Each row below holds a small network's activations on one input, seen along a few directions.
Each table varies a few parts of the input and shows all the possible inputs, shuffled.
Descriptions start from the smaller parts, as in this example, which fits no table here: line(4) and (point or line(11) or (values(3) and ring(5))).
Shared parts are said once, and a part with two or three values counts as separate values.
(in the rows, 128 means zero)

Other details of the inputs shift rows strongly along three fixed directions, in all tables alike. That doesn't count.

A family of inputs:
x1: [170  88  91 211 130  43 134  65 130 105 116 163 103]
x2: [185  57 149 155  56 133  72 173  74 105 157  69 115]
x3: [158  63  65 203 129  59 139  99 143  82 139 177 111]
x4: [ 82 148 144  40 163 186 140  79 126 166 129 139 206]
x5: [ 51 146  94 131 221  99 100 176 140 153  99 150 103]
x6: [139 100  70 145 114  67 119  84 151  74 103  94  74]
x7: [127 141  93 103  58 147 203  55 120 103 165 116 197]
x8: [ 83 194 116 167 208 103 137 162 151 167  94 150  96]
x9: [167 181  86  89  59 141 180  51  89 149 184 130 197]
x10: [162 111 209 135 152 207 104 222 125 134 139 130 109]
x11: [138 158  64 112  66 144 183  69  81 123 187 130 192]
x12: [111 100 152  80 161 171 177  81 141 183 156 212 215]
x13: [ 71 150 154  29 130 177 138  81 140 167 125 151 195]
x14: [120  98  77 165 112  66 119  84 143  71 100  81  94]
x15: [214  88 152 168  47 154 112 177  87 107 168  92  84]
x16: [ 66 137 145  35 143 173 150 104 134 160 135 142 217]
x17: [144 128  76 197 123  94 161  85 142  71 111  91  82]
x18: [116 131  67  68  46 114 140  68  92 125 176 130 191]
x19: [ 95 200 169  68 108 174 166  85 120 172 133 167 193]
x20: [123 200 160  58 125 191 170  74 105 175 149 160 204]
x21: [134 125  64 172 102  36 105 111 121 104 114  90 103]
x22: [ 79 170 128 146 214 136 151 136 178 139  84 150  77]
x23: [ 59 168 120 147 176 116 141 176 179 122  96 174  95]
x24: [ 60 157 129 147 185 117 159 160 188 130  89 152  87]
x25: [128  81 213 112 143 184  65 222 120 135 121 116 137]
x26: [223  78 158 145  70 133  74 151  71 127 156  57 134]
x27: [138  89  62 140 117  59 129 106 156  70 117  94  84]
x28: [229  79 152 145  76 121  69 155  82 123 154  63 106]
x29: [172  48 236 162 170 188  99 160 135 171 122 166 116]
x30: [ 73 174  99 154 204 118 139 176 147 152 112 166  78]
x31: [127 160  77 101  34 136 180  73  95 125 181 143 180]
x32: [195  41 169 134  58 137  93 157 116  86 142  61 110]
x33: [ 68 158 137 122 180  92 102 128 142 142  78 135 125]
x34: [136 106  39 156 121  58 108 121 114  90 138 105  84]
x35: [ 71 192 122 170 184  97 136 163 153 165  90 150  97]
x36: [129 128  85 198 102  87 160  88 148  71 105  94  82]
x37: [140  97  46 148 127  64 112 119 136  58 128 108  97]
x38: [109 202 161  61 123 176 166  84 121 174 135 169 184]
x39: [138 152  94 203  98  64 146  94 127  81 102 102  90]
x40: [200  88 181 156  88 193 114 179  96  98 167  92 136]
x41: [176 107 215  92 120 171  62 196 103 181 134 109 125]
x42: [143  81 204 110 163 190  66 219 115 134 128 113 136]
x43: [139 113  71  56  89 129 165  47 117 105 167 110 195]
x44: [ 59 164 138 119 189  81  97 138 160 145  69 149  99]
x45: [216  52 164 136  85 153  83 129 104  91 139  56  99]
x46: [ 76 135 102  97 181 105 106 160 164 121 105 159 112]
x47: [162 108 233  98 141 169  60 183 114 157 109 112 110]
x48: [184 136 222 128 112 190 101 200 108 180 139 120 111]
x49: [146 179  91 104  35 120 176  59 102 141 168 132 184]
x50: [ 75 168 110 140 188 118 142 174 178 122 100 175  86]
x51: [108 177 157  45 112 211 182  73 134 169 146 161 190]
x52: [ 73 159 124 136 200 122 160 161 190 133  91 157  79]
x53: [ 75 163 119 114 167  82 100 150 150 167  94 146 112]
x54: [150 119  67 179 123  86 170 107 152  69 128 100  78]
x55: [ 92 172 151  44 156 162 127  81 105 173 128 146 215]
x56: [148 111 239 140 122 208 111 185 139 146 112 112  95]
x57: [205  40 159 144  90 146  95 153 103  84 148  50 121]
x58: [ 50 172 109 169 186 112 138 179 147 150 102 161  92]
x59: [155 176 101 112  70 136 181  34  89 118 157 119 196]
x60: [163 109 229 106 163 174  59 183 107 158 110 107 114]
x61: [172 115  86 123  81 101 165  31  98 165 180 184 207]
x62: [ 56 148  96 112 201  92  98 175 153 155 100 163  84]
x63: [121  98  60 151  96  55 110 123 145  58 119 112  98]
x64: [142 118  69 192 126  86 171 107 146  66 124  92  93]
x65: [142 108 217 151 128 199 105 223 123 130 131 122 123]
x66: [ 88 108 107 167 203  98 130 143 142 175 125 221 116]
Each input here is: ring(6) and (point or (values(2) and ring(5))).
- Changing only the ring(6) part turns x36 into x39. The same change can be made to x17. Which row results? => x59
- List by row number the other rows that have the ring(6) part in common with x46. => x3, x10, x23, x25, x37, x40, x42, x50, x63, x65
- Which other rows does x34 become when the ring(5) part takes its other values? List them by row number. => x2, x5, x18, x62
- Start at x30 and move only the ring(6) part, one step at a time. The first step leads to x9. Which rows follow, in order? => x20, x22, x54, x10
- List by row number the other rows that have the ring(6) part in common with x54. => x7, x12, x16, x24, x27, x32, x43, x52, x57, x64
- Which other rows does x41 become when the values(2) part takes its other values? List them by row number. => x48

A family of inputs:
x67: [189  44 166 178 121 109  71 168 130  85 111  66  66]
x68: [211  90 188 132  62 177 101 160  80 143 179  99 144]
x69: [ 69 226  51  90 138 101 207  29 126 166 140 186 195]
x70: [163 122 235  85 109 235 152 135 107 179 158 148 187]
x71: [ 86 167 225 111 187 199 136 184 156 178  93 167 122]
x72: [ 43 187  49  37 143 102 177  26 152 128 120 156 196]
x73: [ 63 138 116 133 196  95 111 157 173 112  84 136  90]
x74: [111 105 192  80 183 185 106 176 135 160 124 147 161]
x75: [147  91 121 221 141  87 122 157 157  89  98 122  47]
x76: [159 119 132 103  81 148 122 120  85 144 169 120 174]
x77: [139  86  74 196 156  24  90 146 154  69  95 118  56]
x78: [ 82 143 194  86 207 167  76 203 127 199 107 154 133]
x79: [119 137 122 126 145  96  97 151 139 118  97  90  93]
x80: [ 71 151 133 103 199 152 154 138 160 160 112 179 137]
x81: [146 128  84 198 132  71 152  98 137 104 112 137  86]
x82: [195  85 166 206 103 135 108 183 133  83 126  72  49]
x83: [174 106 218  65  72 240 128 150 100 154 173 116 180]
x84: [118 145  88 165 124  97 131 139 135 103 113 108  81]
x85: [ 52 140  88 145 245  59 102 136 175 137  71 156  81]
x86: [189  94 136 114  35 148 102 117  79  96 165  59 149]
x87: [197  96 100 156  34 112 116 120  90  70 154  59 121]
x88: [ 39 212 110 165 212  90 147 156 182 152  60 163  65]
x89: [150 127 157 196 133 130 102 198 130 116 109  93  53]
x90: [100 130 193  96 184 194 115 175 136 196 127 179 154]
x91: [146 118 218  44 114 197  83 152  88 198 150 128 193]
x92: [ 86 210  60  55  78 135 193  23 106 165 175 182 229]
x93: [114 138  29 125  77  76 177  39 132  62 151 117 156]
x94: [221  58  70 132   8 111 161  51  81  56 192  84 168]
x95: [140 150  38 128  83  88 188  24 118 104 160 154 173]
x96: [120  98  86 172 140  79 113 131 135 112 113 142 101]
- Changing only one part turns x71 into x93. The same change can be made to x88. Which row results? => x87
- Describe the family of inputs behind these rows. => ring(5) and line(6)
- Start at x77 and move only the ring(5) part, one step at a time. The first step leads to x74. Which rows follow, in order? => x73, x86, x78

A family of inputs:
x97: [135 138  67 125 100  81 139  63 104 107 133 104 154]
x98: [ 96 158 211 113 166 172 123 170 140 186 104 161 142]
x99: [115 157 136 109 120 150 159  86 134 121 133 131 158]
x100: [184 112 195 116  75 177 122 126 103 149 158 123 138]
x101: [159 121 157 169 125 136 120 137 108 130 128 105 107]
x102: [134 143  74 152 104  89 153 101 138 109 136 144  99]
x103: [157 101 218  83 136 194  90 167 126 147 127 106 134]
x104: [181 115 123 182  77 119 130 124  94  96 148  89 128]
x105: [105 129 160 189 178 106 107 225 153 134  91 149  47]
x106: [ 99 151  77  69  83 120 165  56 125 107 143 123 204]
x107: [ 96 154 167  65 187 159 119 138 123 191 120 151 154]
x108: [131 108 100  94 124 145 158  60 106 150 171 168 210]
x109: [106 149  93 178 123  81 141 127 142 110 103 140 103]
x110: [108 127 134 144 169  89  90 156 161 144  88 135  69]
x111: [138 106 153 173 152 117  73 185 121 123 114  90  88]
x112: [192 110 109 180 109 124 125 144 109 105 138 101  88]
x113: [ 92 146  78 122 160  78 118 133 157 131 106 155  98]
x114: [126 152 132  86 119 178 160 104 136 130 150 148 162]
x115: [122 164  91 145 162 100 155 103 136 137 109 143 118]
x116: [151 101 133 154  95 100  90 128 123 117 118  97 100]
x117: [156 115  71 131 105  88 128 108 109 102 144 105 116]
x118: [ 93 122 212 111 163 164  79 210 125 175 104 140 121]
x119: [ 82 154  66  94 120  93 146  99 129 127 138 150 154]
x120: [166 119 116 178 111 121 129 156 107 108 141 108  99]
x121: [ 40 191 118  99 182 151 171 116 167 154 103 167 167]
x122: [152 102 155  79  85 186 124 142 105 122 156  97 173]
x123: [ 34 174 119  69 189 136 145 100 161 157  94 154 161]
x124: [106 127  82 120 148 100 125 121 158  99 111 125  98]
x125: [162  97 103 158  98 104 102 144 101  98 151  85 104]
x126: [148  78  97 155  99  71 136  84 125  96 154 158 136]
x127: [181  51 175 106  93 188 130 114 108 121 164 132 183]
x128: [179 116 193  97  95 201 139 124 117 139 149 111 151]
x129: [ 97 139 112 180 172 108 133 173 172 101  98 129  59]
- Changing only one part turns x97 into x123. The same change can be made to x108. Which row results? => x127
- Describe the family of inputs behind these rows. => values(3) and (point or (values(2) and ring(5)))
- Which other rows does x122 become when the values(2) part takes its other values? List them by row number. => x129
- Which other rows does x104 become when the ring(5) part takes its other values? List them by row number. => x101, x112, x115, x120
- Which other rows does x107 become when the values(2) part takes its other values? List them by row number. => x115
